Each row below holds a small network's activations on one record, seen along a few directions.
Each row is followed by the record's values for the fields F, P, K, D, C, E.
Other fields move the rows too, some of them a lot.
Strong random noise was added to every row along 7 fixed directions; ignore it. To show where, here is one row again and again, with new noise each time:
[-152  -99 -160  162   98  -81  -95  138 -126 -169  112   81 -262 -224
   37  -17  179  158  130  472 -595 -140  150   31  -63  -26  265  385
 -115]
[-163 -409  -65  424  850 -580 -462 -108 -137 -249  -63   62 -136 -170
  220 -134  348  312 -113  294 -128 -253 -106 -119  125 -136 -317  366
  236]
[  96  423  -43   19 -464   54  422   -8  -11 -169   84   18 -397  -26
 -107  141   32 -369  102 -220 -110 -152 -206 -321 -416  179   77  -91
 -223]
[ 144   53 -226  226  -56 -202  250  370  -37 -257  255 -175  -83 -340
  -55   55 -222  -87  166  -44 -231  -81  -30  167  -55  548  463  190
 -332]
[ 104 -195 -111  319  415 -229 -228   88  -21 -345  290 -235  346 -390
 -216   28   -1  149 -310   58 -147   60  117   34   15  523  648  196
 -341]
[ -38  203   42    3 -307  177 -246 -282  145 -248  -31  294   30 -194
  -36  176  344 -246 -199  203 -256   75 -363 -292 -144 -142   62 -189
  175]
[ 276 -227 -104  344  532 -124 -190 -162  255 -111  -26 -100  369 -138
  -11   94   79   -9 -337 -291  310  115 -107 -217  162  157 -215  -58
  175]
[ 140  -38 -119   64  163  225  -45 -310  112  202  -73  100  -44  159
 -116  109  278   45 -161 -307   23   81  368 -501 -190 -166 -281  129
  -64]
[  74  128 -219   34 -426  -57  -98  162  153 -152  -16  344  -44 -375
  216  156  -17 -273  293   15 -263   74 -428  153  120  153  -39  -25
  198]

[  15  537  160 -353 -559   10  172 -149   19 -111    0   14 -259  121
   64   80   74 -453   35  -85   35  -86 -350 -221 -189  -36  -13 -371
  132]
(F f2; P p1; K k1; D d1; C c6; E e3)
[  62  140   11  -56   68 -361 -432 -351  -58   86  -60  171  310  -64
  -15    1   85  126 -190 -876  520  122   -8 -202  -76  495 -236  -14
 -195]
(F f1; P p1; K k1; D d1; C c8; E e2)
[-113  286  241 -149 -288 -288  443  313 -276 -336   78 -202 -715  105
  165 -128 -110 -131  288  243 -211 -505 -216  177 -162   78   81   17
  -12]
(F f2; P p1; K k1; D d2; C c6; E e2)
[-178   95  188   19 -146 -861 -302   87 -602 -310   89   74 -367  -98
   65 -203    8  -60  154 -365  364 -285 -626   29 -227  368   23  -24
 -401]
(F f1; P p2; K k1; D d2; C c6; E e2)
[-155  182  266 -101  -51  203 -293 -389   61 -282   15    3  164  -14
  -25  -60  376  -94 -400  519 -219  -44 -217 -150  -18 -277  174 -241
  362]
(F f2; P p2; K k3; D d1; C c6; E e3)
[-177  505  214 -237 -345 -225 -274 -471  -53 -322  -15  283  -55  -56
   46   46  346 -280 -179 -189   78  -90 -314 -363 -302   92   98 -286
  -21]
(F f1; P p1; K k1; D d1; C c1; E e3)
[-240 -206  135   -8  247 -184 -544 -197  -79    3  -72  243   56   85
  182 -228  275  295 -144  356  -28  -54  -97   24  249 -355  -97  191
  263]
(F f1; P p2; K k3; D d1; C c1; E e1)
[ -51  228  107 -408 -589  197 -533 -349 -124  101  -30  405  115 -120
  -79  231  258 -147  -96 -184 -165  252    7 -119 -172  -70  299 -220
 -220]
(F f1; P p1; K k1; D d1; C c6; E e2)
[  35  264  -83  126 -151  318  558  303   37  -98  143 -283  -46  -79
 -188  114 -200 -267   46   84  -67   16  -87   40  -62  205  235  -27
 -143]
(F f1; P p2; K k1; D d2; C c5; E e2)
[ -57 -293  -10   -1   86 -149 -288  -91 -341  316 -147  112 -277  182
   97  -16  190  246  187 -102  -27  -24  272  -83  -76 -354 -337  236
 -114]
(F f2; P p2; K k1; D d2; C c6; E e2)
[  35 -185  -31   87  288 -141  254  108 -195   80  -13 -162 -382   48
   76   45 -112   19  136   93  -10 -160  129    2  -86  -28   35   39
 -117]
(F f1; P p1; K k1; D d1; C c2; E e3)
[ -37   93  -81   23 -402   49   54  161  -74   60 -130  220 -130 -132
   27    2  -40  -83  336  -18  -60  186  -10  116  -48   13  -43  118
  -42]
(F f1; P p1; K k1; D d2; C c8; E e3)
[ -63  293   77 -101 -600  519  677  315    1   -8   16 -186 -310  101
  -37  -53 -288 -115  271  548 -496  -98  -52  274  -92 -298  324  -58
  -23]
(F f2; P p2; K k3; D d1; C c8; E e1)
[ -24 -132  -23  -47  -35   18 -249  100  200  214 -121   90  292   44
  247 -183 -178  278   64  281   37   57  -32  378  585 -257 -221   71
  438]
(F f2; P p1; K k1; D d1; C c2; E e3)
[-104  222 -104 -115 -577  184  219  373 -136  -91  113   95  -25 -226
  -14  -80 -159   20  379   63 -395  141  220  277   -9  198  367  278
 -307]
(F f1; P p2; K k1; D d2; C c6; E e2)
[-276   78  238  194  112 -388  -48   12 -366 -468   63  -45 -346  -40
  -37 -180  199  -12 -100  448 -139 -308 -398  -89 -277   22  310  -47
   -8]
(F f1; P p1; K k1; D d1; C c1; E e3)
[-103 -146  152  202   70 -293  -64  139 -299 -132  -13  -72 -114 -151
   44 -158 -172   40   85  228  -24 -142 -308  196  -56  -61  144   22
  -80]
(F f2; P p2; K k3; D d1; C c8; E e3)
[-251  312  -45  -51 -312 -130  103  -30 -252 -233   57  223 -457  -63
  -80   -7  237  -51  263  342 -403 -137  -82 -270 -423  -93  105  189
 -186]
(F f2; P p2; K k1; D d2; C c2; E e2)
[-224  235  116 -103   43  -65 -128 -231 -200 -134   83   10 -219  128
  -60 -120  295  222 -189  143 -214 -217  257 -214 -233   20  278   95
 -194]
(F f1; P p1; K k1; D d1; C c1; E e1)
[ 136 -795  103  548  654  242 -404  -76   78    1  -78  -80  594 -213
 -327  218   52  150 -421  459   58  485 -205  -74  101 -312  177 -323
   50]
(F f2; P p1; K k1; D d2; C c2; E e2)
[ -44   69  -57  168 -120  490  192  109  289   87  -89  -12  127   32
  -88 -112    9    1  -37  353 -254  114  140  139  107 -310  -41   76
  217]
(F f1; P p1; K k1; D d1; C c3; E e2)
[  40 -214   35  200   55 -136 -667 -193    7 -119  -22  385  624 -391
  -79  117   65 -143 -252 -311  414  490 -543 -119   48  153 -150 -299
   -7]
(F f2; P p2; K k1; D d2; C c5; E e2)
[-164  256   48  -66  -32  -12  -98  -64 -224 -365  151  -24 -143 -233
 -207  -50  342   23 -107  375 -452    2  185  -91 -222  157  442  255
 -212]
(F f1; P p1; K k1; D d2; C c6; E e2)
[ 159  103  -43   29   22   79  444   89   29  314   -2 -202  -31  192
  -66 -122 -298   77   68 -385  251   -6  367  -76  -63  112  -92   94
 -317]
(F f1; P p1; K k1; D d1; C c2; E e3)
[-158 -176  186  145  411  -86  -41 -143  -53   13 -106 -188   26  329
   -6 -312  131  349 -274  159  239 -271   44  -29  169 -297 -182   88
  233]
(F f1; P p2; K k3; D d1; C c7; E e1)
[ -30 -101   -2  -15 -188  -87 -425  146 -199   10  174   99  409 -223
  -88  -63 -169  144   13 -207  131  151   79  279   80  431  517  110
 -262]
(F f2; P p2; K k3; D d1; C c5; E e3)
[ 133  -52    1  -86 -471  210 -101  112  116  102   16  233  167 -105
   -6  205 -150 -264   39   12  137  260 -394  251   78 -151   65 -423
   45]
(F f2; P p1; K k1; D d2; C c3; E e2)
[-127  231  -23  -87  -95  341  400 -188  -30  170   25   -2 -548  259
 -229  110  208  -82  123  128 -231  -83  234 -424 -355 -254  -76  164
 -290]
(F f1; P p2; K k1; D d2; C c2; E e2)
[  -4  244  -47 -636 -741  376 -333 -356   63  347  -97  497   71   60
   40  334  101 -213  141 -248 -207  374  152  -90  -65 -213   82 -298
  -18]
(F f2; P p1; K k1; D d1; C c2; E e3)
[  12 -328   30  -17  487  441 -238 -364  -18  170   28 -168  166  314
 -230   27  313  338 -471  235 -114   54  767 -291  -31 -321  219  143
 -151]
(F f1; P p2; K k3; D d1; C c1; E e3)
[  66 -309 -202  136  343 -320 -233  160  185   40 -109   12  315 -112
  266  -56 -157   92   67 -174  225  130  -72  311  383  142 -252   78
  177]
(F f1; P p1; K k1; D d1; C c4; E e1)
[  37  148  112  -74  -63 -109   -8 -187 -106 -163   94  -13    8  -35
 -128   32   49  -96 -205 -108  151   26 -218 -201 -270  254  262 -170
 -199]
(F f1; P p2; K k3; D d1; C c2; E e1)
[ 254   85 -107  -54 -153  134 -122    0  205 -152  222 -102  473 -313
 -210  225 -151 -292 -207  -92  -45  366 -108   87  114  430  500 -346
  -94]
(F f2; P p1; K k1; D d1; C c1; E e2)
[-164 -254   40  201  670 -241   48   23 -265 -246  179 -459 -198    7
 -153  -83  114  235 -237  552 -325 -288  268  -10 -113   89  544  242
 -339]
(F f1; P p2; K k3; D d1; C c2; E e1)
[  43    8  -84  -52  213  -69  213  100   73   55  142 -138   24  142
    8  -67  -96  143    3 -248  116 -115  356  -41  -29  109  -91  223
  -95]
(F f2; P p2; K k1; D d2; C c3; E e2)
[-159  282   85  -48 -172  198  369  -67 -169   44   70  -84 -236  178
 -262  -70   75    1  -86  -18 -112 -118  379 -308 -314  118  192  118
 -382]
(F f1; P p1; K k1; D d1; C c2; E e3)
[ -75  115  -14 -257 -534 -168 -339  129  -76   96  -68  465 -127 -216
  342  153  -17 -128  397   -9 -138   -6 -434  328  152  -41  -84 -176
  270]
(F f2; P p1; K k1; D d2; C c5; E e2)
[-364  -82  153  211  308 -286  -85   33 -356 -355   97  -20 -132    0
  -87 -258  198  363 -123  498 -291 -258  130    7 -143 -154  271  336
 -205]
(F f1; P p2; K k1; D d2; C c1; E e2)
[  -8 -410  -45  186  223  -17   96   44 -147  250 -208  107 -487  140
  112   86   42  -74  280  209  -30    2 -161 -170 -204 -509 -495  -80
   78]
(F f2; P p1; K k1; D d1; C c2; E e2)
[-208  155  371  -48 -101  -65   54 -268 -317 -306  173 -166  -29  164
 -345  -54   83   74 -308   26   65 -141  -57 -273 -436   60  569 -119
 -417]
(F f2; P p2; K k3; D d1; C c2; E e1)

Which values does each new row have?
[-251  150  248   84 -191 -114 -230  -31 -172 -347  -19   76  -93 -179
  -54 -135  211   -3 -102  446 -209  -54 -413   67  -83 -219  209  -53
   26]
(F f1; P p1; K k1; D d2; C c6; E e2)
[-231  -90  133  203   34 -463 -261  240 -217 -463  181  -62   86 -240
   64 -234 -130  168   26  429 -209 -209 -471  450  217  159  459   68
   39]
(F f2; P p2; K k3; D d1; C c1; E e2)
[-137  126   79  -12  389 -326   44 -231 -164 -281   58 -203 -133   54
  -87  -88  191  -38 -194  122  -66 -247   39 -197 -157  148  137   41
 -115]
(F f1; P p2; K k3; D d1; C c2; E e3)
[ -75  133   14 -286 -282  -38 -364 -310    1  158 -190  389  -49  173
   81  -23  114  -90    9 -378  322   84 -274 -178  -31 -132 -379 -134
   80]
(F f1; P p2; K k3; D d1; C c2; E e1)
[ -47  121  -15  -71  -43  199    1 -179  196  131 -202  273 -178   83
   47   27  165  -44  119   19  -19 -118  -52 -290   34 -274 -534   31
  359]
(F f2; P p2; K k1; D d2; C c2; E e2)
[ -76  143   61 -110  -98  290   48  -98   81   48   20   16  162  151
 -111 -143   26  212 -120  160  -93  -33  334   35  109   43  167  169
  -18]
(F f1; P p2; K k3; D d1; C c2; E e3)
[ 473 -300 -270   80  -48  815  454  248  512  412  -44 -210  327  153
   39  198 -360  -99   90    9   27  316  316  241  497 -197 -207 -204
  317]
(F f2; P p2; K k3; D d1; C c1; E e2)
[-123   53   11 -113   31 -285 -254 -178 -181   64   49  153 -231   35
  -28   28  188  -15  125 -572  167  166  102 -272 -224  153 -242  152
 -260]
(F f2; P p1; K k1; D d2; C c6; E e2)
[ 254   45   62  114  207  117  218 -287   98  102  -38 -215   94  170
 -184   68  -41 -145 -262 -438  482   25   40 -403 -210  119 -170 -240
  -22]
(F f2; P p2; K k3; D d1; C c2; E e3)
[ -24  -62  -40  -19  167   16 -396 -225    0  117  -32  148  364  -16
 -141 -131   92  286 -268 -207  115  184  235  -64   90  184   56  180
  -75]
(F f1; P p2; K k3; D d1; C c2; E e1)
[  20  -54  -78   32   83  167 -167  -94   58  314  -62  169  150  210
  -52 -156   48  310  -35 -320  179  131  412  -97  146  -49 -264  217
   16]
(F f1; P p1; K k1; D d1; C c1; E e2)
[-104  284  318  -32 -459   18   66 -106  -26 -238  -25    6   38  118
  -93  -86  -57 -160 -136  113  171 -140 -601   -3  -50  -66  126 -366
  165]
(F f2; P p2; K k3; D d1; C c2; E e1)
[  41  217  -41   50 -207 -170  253   50   -8  130 -260  258 -316  142
  201    0   25 -227  340 -344  385  -90 -335 -223 -141  -49 -663  -88
  157]
(F f1; P p1; K k1; D d2; C c2; E e3)
[ -27  -99  -63  357  338  155  681  226 -152   41  159 -506 -191  158
 -243 -147 -261  129   54  127  -53 -201  494 -111 -161  108  151  301
 -357]
(F f2; P p2; K k3; D d1; C c2; E e3)
[ 128   79    8  -58 -299  351  307   -8  194  113   -8    8  -71  164
   65  133  -54 -303   25   26   92   19 -227  -34    5 -221 -273 -316
  198]
(F f2; P p2; K k3; D d1; C c3; E e2)
[ -70  -26  127  289  286 -229  348  181  -48 -323   45 -262 -328   37
   17   57   19 -251 -100  349   96 -303 -419   38  -37  -96   -8 -157
  157]
(F f1; P p1; K k1; D d2; C c3; E e2)
[ 221   36  -56 -109   60  -52  556  333  -55 -108  235 -496 -317  -26
   35   66 -306  -84  116   -1 -126 -150  192   74 -128  201  350   75
 -245]
(F f2; P p2; K k1; D d2; C c6; E e2)
[ 102 -109 -228  -48   84   74 -101  250  182  -17  158   19  299 -232
  118   43 -140  116  -49  241 -229  100  184  361  255  192  167  170
  144]
(F f2; P p2; K k1; D d2; C c3; E e2)
[  58 -121  -72  452  478 -227  129  249  -52 -446  174 -337   95 -226
 -164  -81 -122   27 -214  322  -27  -37 -109   28    8  241  335   72
 -283]
(F f1; P p2; K k1; D d2; C c1; E e2)
[ -87  220  191 -181  -87 -247  126   99 -268 -254  224 -284 -382  -18
 -164  -37   69  -94  -59  -91  -91 -241  139  -94 -306  350  524  118
 -486]
(F f1; P p1; K k1; D d2; C c6; E e2)
